A small network was trained on invented records. Each row is its activation on one of them, seen along a few directions.
Records have a field called BOTE. Each example row is followed by its value.
Records without BOTE are marked none.
Other fields move the rows too, some of them a lot.
(in the rows, 500 means zero)
Random noise pushes rows far along 20 fixed directions. That doesn't count. These rows show it; they differ only by the noise:
[697 519 569 599 498 335 601 584 342 473 551 369 505 311 406 445 443 372
 477 587 520 507 449 541 562 433 646 506 665 409 405 534 439 378 508 324
 655 532 421]
[487 674 523 678 523 586 509 644 532 488 563 566 549 583 774 455 527 586
 674 636 457 601 428 563 512 342 458 472 494 584 261 534 550 419 518 684
 411 724 473]
[593 422 559 739 730 308 570 558 597 508 449 512 580 483 589 522 550 556
 350 447 329 545 439 482 289 725 551 397 598 256 565 629 479 547 503 476
 584 392 379]
[425 617 471 555 542 626 652 742 316 252 684 453 370 118 602 451 250 455
 685 535 545 699 195 643 448 339 574 639 690 695 540 411 557 532 424 856
 398 589 396]
[489 427 477 518 422 361 494 413 469 405 431 584 482 588 428 508 537 455
 343 388 480 455 592 380 574 686 418 582 469 460 592 536 645 620 701 381
 438 645 547]
[318 467 786 413 662 594 468 447 342 402 561 558 325 320 483 478 399 596
 447 451 551 704 426 575 477 349 565 457 506 363 686 541 413 403 561 381
 554 510 501]
[470 461 608 649 626 548 711 482 504 512 499 494 364 951 796 517 702 617
 524 489 356 648 736 650 519 397 476 385 380 324 473 675 437 689 580 309
 477 747 657]
[399 363 499 418 555 198 533 257 609 429 503 637 317 626 390 475 599 619
 253 486 381 470 486 290 551 591 673 545 225 459 548 693 231 723 529 465
 506 398 641]
[637 336 658 555 662 458 399 902 559 642 332 545 390 634 669 558 699 595
 651 530 362 641 881 468 747 819 309 716 801 648 482 451 598 408 586 535
 594 833 397]
[443 481 452 522 206 503 462 584 581 632 394 574 377 701 536 445 704 483
 313 379 532 473 530 615 327 689 616 679 823 512 537 351 630 354 534 613
 711 373 604]
[534 476 388 484 391 705 587 499 535 652 527 423 453 785 476 388 670 521
 564 559 482 295 682 549 524 611 484 462 470 588 513 407 517 613 353 444
 701 465 567]
[354 407 603 424 484 329 487 363 587 634 633 517 333 589 531 540 685 606
 675 529 456 348 446 510 268 290 632 483 364 274 246 575 511 222 224 613
 414 653 615]
[453 639 393 661 628 555 354 468 594 607 532 432 326 420 721 488 560 719
 313 474 325 563 290 477 333 759 649 580 599 474 630 639 424 923 625 590
 498 211 457]
[756 335 382 487 451 464 473 545 622 512 307 491 579 615 311 605 605 275
 371 470 552 331 691 482 568 604 503 406 651 513 561 395 423 612 633 149
 723 422 512]
[615 668 784 769 602 366 565 539 387 463 525 546 467 492 616 390 631 761
 633 730 473 547 490 534 509 415 705 597 569 516 322 610 474 659 526 337
 478 717 590]
[679 619 739 653 330 350 496 346 582 402 517 714 800 524 389 546 453 664
 618 518 658 408 549 444 227 554 520 625 647 627 676 347 853 552 253 363
 654 279 633]
[398 403 599 330 281 536 465 540 495 585 513 443 440 582 411 498 495 496
 612 557 587 423 515 625 355 282 576 462 542 467 452 370 360 311 337 555
 609 379 514]
[477 379 322 510 514 795 511 533 519 413 334 526 509 521 452 432 533 227
 309 358 544 320 383 562 333 538 371 240 549 379 601 341 605 550 763 417
 424 565 422]
[514 578 546 534 484 469 299 559 664 499 518 704 447 299 573 543 536 424
 390 373 555 600 316 440 351 495 506 609 778 536 515 417 743 126 519 651
 612 435 508]
[394 539 351 453 729 629 475 617 719 574 670 362 429 257 351 736 655 328
 725 433 284 637 612 578 353 243 356 226 253 555 609 384 400 701 342 525
 755 516 583]
[480 454 478 566 655 301 549 419 469 312 662 649 397 442 470 622 583 546
 436 536 532 258 366 467 489 415 859 528 593 381 472 626 370 590 518 240
 627 563 644]
[624 367 392 619 423 561 701 615 480 418 455 415 526 637 598 355 401 433
 381 428 516 379 408 515 388 784 466 515 736 427 624 515 611 551 430 627
 474 357 328]

[356 597 655 350 313 687 520 154 381 566 682 417 368 486 397 397 528 518
 651 444 630 434 452 590 300 143 482 437 288 362 500 435 736 362 286 383
 421 562 713] | kitat
[540 386 431 321 531 485 413 550 700 626 489 443 261 584 449 532 624 514
 459 569 442 509 625 362 684 528 516 538 409 642 510 582 193 595 415 525
 655 343 536] | lito
[577 497 434 441 585 257 630 421 426 370 646 585 305 265 424 549 519 378
 589 505 524 532 413 428 701 374 673 720 486 611 303 535 593 322 422 546
 431 840 637] | kuz
[447 490 491 516 638 599 800 645 322 429 702 550 617 567 528 472 373 497
 600 555 441 509 661 600 589 593 451 471 468 618 693 372 536 416 302 553
 855 477 448] | div
[384 232 711 217 642 681 548 678 342 546 573 588 321 571 522 211 436 457
 512 627 399 303 519 402 535 404 356 417 440 573 603 288 367 135 418 659
 615 472 350] | lito
[589 469 384 373 391 656 592 551 495 581 341 337 485 526 319 440 445 250
 310 456 554 786 649 642 734 478 457 365 468 583 561 422 243 433 595 422
 761 335 446] | vuna
[337 457 727 475 483 297 575 404 355 610 682 235 356 550 598 424 467 562
 518 509 268 547 486 455 281 292 363 371 170 112 486 711 438 493 443 539
 317 508 452] | zez
[690 629 496 654 667 370 336 450 736 440 455 583 576 384 603 354 430 784
 401 749 565 479 167 182 713 642 705 519 455 600 241 894 180 585 434 648
 329 290 332] | vuna
[585 557 476 789 506 427 557 642 654 620 452 273 574 580 627 543 674 582
 595 424 396 651 599 558 428 683 399 457 569 268 367 757 612 568 378 565
 429 644 438] | kitat
[679 446 405 615 443 387 413 509 622 413 628 523 835 706 682 790 346 570
 737 584 646 124 484 443 460 472 516 439 680 361 364 652 579 439 319 346
 455 446 379] | saben
[521 505 642 583 602 538 696 516 499 266 513 514 299 243 323 474 564 457
 447 346 586 738 454 589 384 455 626 553 654 522 783 488 555 705 406 390
 632 480 670] | rako
[653 513 650 662 427 427 594 699 547 445 157 654 715 339 310 445 602 313
 445 546 647 586 413 714 183 395 621 393 738 520 366 193 536 263 588 510
 584 528 505] | mibu
[576 740 561 526 592 514 153 482 688 636 569 535 575 183 545 837 552 662
 924 574 599 599 517 514 459 355 493 647 590 679 342 446 722 462 329 512
 450 619 583] | divi
[531 579 645 655 436 365 492 596 514 423 493 483 710 546 582 405 394 502
 500 507 364 643 557 312 517 521 145 437 332 480 528 609 635 528 591 621
 328 557 375] | rako
[642 313 814 436 513 317 561 545 448 546 404 437 471 644 390 363 534 465
 357 525 382 474 742 355 480 524 353 454 468 426 710 475 395 544 535 260
 628 322 480] | div
[535 243 729 315 516 535 734 597 523 459 563 443 156 683 641 188 458 500
 531 559 426 504 419 378 368 321 398 505 428 560 577 495 365 370 205 829
 349 349 450] | defi
[519 588 472 565 428 728 578 220 588 438 470 355 343 324 138 382 756 438
 447 296 747 408 443 514 350 526 571 423 460 336 631 600 743 724 305 232
 432 555 748] | bar
[527 777 174 611 465 432 336 386 560 467 652 289 519 228 438 655 416 402
 349 392 443 684 431 345 788 621 456 525 373 493 529 800 473 839 706 389
 525 461 469] | defi
[443 503 522 343 452 275 493 204 316 609 643 403 423 550 485 492 334 646
 433 489 340 591 633 366 694 655 476 681 229 511 636 605 462 668 505 453
 496 363 505] | zapu
[559 518 427 469 718 512 600 385 509 321 679 624 350 422 635 637 416 504
 637 561 463 487 378 498 460 271 616 549 433 699 537 441 483 750 452 484
 430 531 625] | bag
[265 467 698 444 392 487 498 503 382 387 569 598 525 525 361 284 518 505
 432 537 510 340 426 400 450 320 431 359 318 384 496 486 462 299 551 509
 510 603 518] | kab
[610 342 554 410 610 450 426 693 625 404 460 478 303 262 380 410 553 337
 425 420 475 480 429 260 540 519 377 535 624 571 604 523 493 440 487 581
 445 494 429] | none
[645 657 421 686 657 391 393 419 474 438 681 513 605 351 633 681 464 619
 623 518 508 361 421 415 609 576 616 642 667 478 428 675 684 629 498 300
 445 612 517] | kab
[383 727 354 688 422 592 498 466 566 450 574 472 660 338 504 379 440 555
 526 527 579 534 165 534 400 469 571 387 418 424 264 649 540 379 378 797
 357 528 400] | saben
[568 284 429 409 828 549 424 515 767 558 373 496 421 294 389 602 581 406
 579 401 463 606 483 428 525 566 399 349 415 428 404 574 448 312 343 624
 378 652 383] | bag
[ 78 526 532 451 359 672 407 495 431 266 432 594 547 446 366 756 442 560
 495 297 679 681 517 768 380 341 534 423 505 382 727 453 452 706 731 383
 484 598 641] | mibu
[546 722 507 714 583 159 340 444 620 783 692 363 592 366 642 654 627 628
 539 543 227 523 438 457 266 491 602 523 485 304 344 651 527 482 395 516
 628 323 512] | divi
[653 150 466 352 721 655 672 596 439 492 462 288 218 641 582 553 555 308
 593 370 490 441 699 590 671 455 413 431 642 329 559 565 460 491 463 273
 377 745 466] | zapu
[449 454 464 217 620 805 313 290 532 700 408 464 229 450 564 482 467 540
 483 506 473 593 435 530 508 417 484 463 335 612 547 384 365 601 595 534
 357 365 496] | kuz
[474 672 584 599 529 811 444 596 572 306 512 706 433 599 622 448 638 664
 622 644 686 440 445 542 580 259 610 485 597 733 458 501 435 711 575 367
 511 637 690] | zez
[442 632 587 554 418 403 407 735 555 423 467 517 411 348 359 438 656 677
 633 703 477 525 487 429 544 430 637 648 502 819 439 470 255 875 522 616
 529 521 605] | none
[460 263 507 255 611 612 531 553 429 623 195 468 247 421 328 567 583 545
 721 592 521 690 677 737 611 535 638 614 450 716 382 250 254 641 524 593
 367 778 513] | bar

Which value of BOTE does each new row have?
[408 530 357 551 417 382 747 372 376 472 458 823 807 797 538 524 392 608
 448 552 454 531 626 636 537 765 614 616 383 718 502 267 589 456 509 667
 690 496 560] | vuna
[590 610 488 421 632 679 557 426 422 341 421 651 704 397 379 511 253 485
 514 647 698 709 544 533 881 436 524 420 339 802 530 445 302 521 571 369
 611 469 465] | kab
[608 346 675 436 554 489 569 665 358 324 613 313 234 413 518 402 398 545
 599 480 549 519 599 316 792 596 360 707 667 518 684 712 549 626 417 421
 374 651 412] | kitat
[469 549 583 490 604 609 623 487 453 223 634 770 533 318 298 385 442 411
 404 419 588 526 485 409 560 491 470 512 526 718 842 342 658 467 436 418
 789 439 628] | saben
[530 437 407 596 817 465 378 732 716 607 537 582 616 461 600 596 625 428
 420 498 209 379 511 384 369 619 385 281 535 466 583 426 415 472 568 533
 784 348 359] | kuz
[476 414 427 487 559 374 395 539 478 472 442 574 516 437 510 732 530 390
 545 370 385 468 596 500 404 551 391 576 566 501 571 337 705 614 726 445
 388 706 519] | bar
[199 385 613 498 618 389 520 582 182 440 606 684 789 295 382 556 313 695
 659 602 381 109 363 600  49 670 620 497 552 454 703 102 604 542 449 656
 601 411 336] | vuna
[626 562 472 687 542 333 524 568 473 376 491 313 583 154 311 490 474 489
 576 533 515 507 367 440 533 549 569 514 552 420 386 675 483 708 479 448
 334 644 413] | kitat
[569 336 467 613 508 603 792 624 473 460 378 522 646 735 566 406 488 419
 492 427 519 494 560 685 397 638 457 396 647 388 495 426 598 312 393 585
 527 576 406] | zez
[586 369 497 436 645 348 570 510 329 545 562 351 410 435 584 567 366 506
 684 597 361 474 537 451 589 535 443 588 395 487 393 528 486 571 495 560
 265 712 353] | defi
[299 521 567 422 269 450 465 537 516 441 577 644 509 639 491 476 513 493
 487 392 510 557 607 418 533 469 308 627 458 580 573 449 691 288 476 684
 533 579 601] | zez
[613 412 580 515 346 598 489 534 613 588 378 317 391 781 630 602 597 690
 662 453 679 520 708 594 524 643 484 651 723 416 513 679 568 644 312 415
 354 505 550] | mibu
[329 767 340 794 639 584 302 750 733 371 689 414 449 166 674 822 663 628
 806 520 452 495 193 643 161 214 671 415 650 457 383 631 442 945 489 621
 377 607 577] | saben
[535 638 567 507 598 310 360 295 609 663 579 655 340 647 874 704 541 701
 439 569 385 721 480 506 479 375 686 660 463 530 384 621 413 473 576 482
 527 363 652] | bag
[736 419 673 420 342 505 709 641 445 544 248 537 611 594 287 391 557 207
 617 516 512 746 847 643 543 310 272 473 488 764 477  97 627 273 504 452
 627 685 588] | none
[335 651 663 541 322 526 570 375 229 554 451 557 627 642 632 344 353 732
 484 564 576 647 469 673 484 562 588 617 475 463 445 485 572 380 558 620
 375 496 484] | vuna
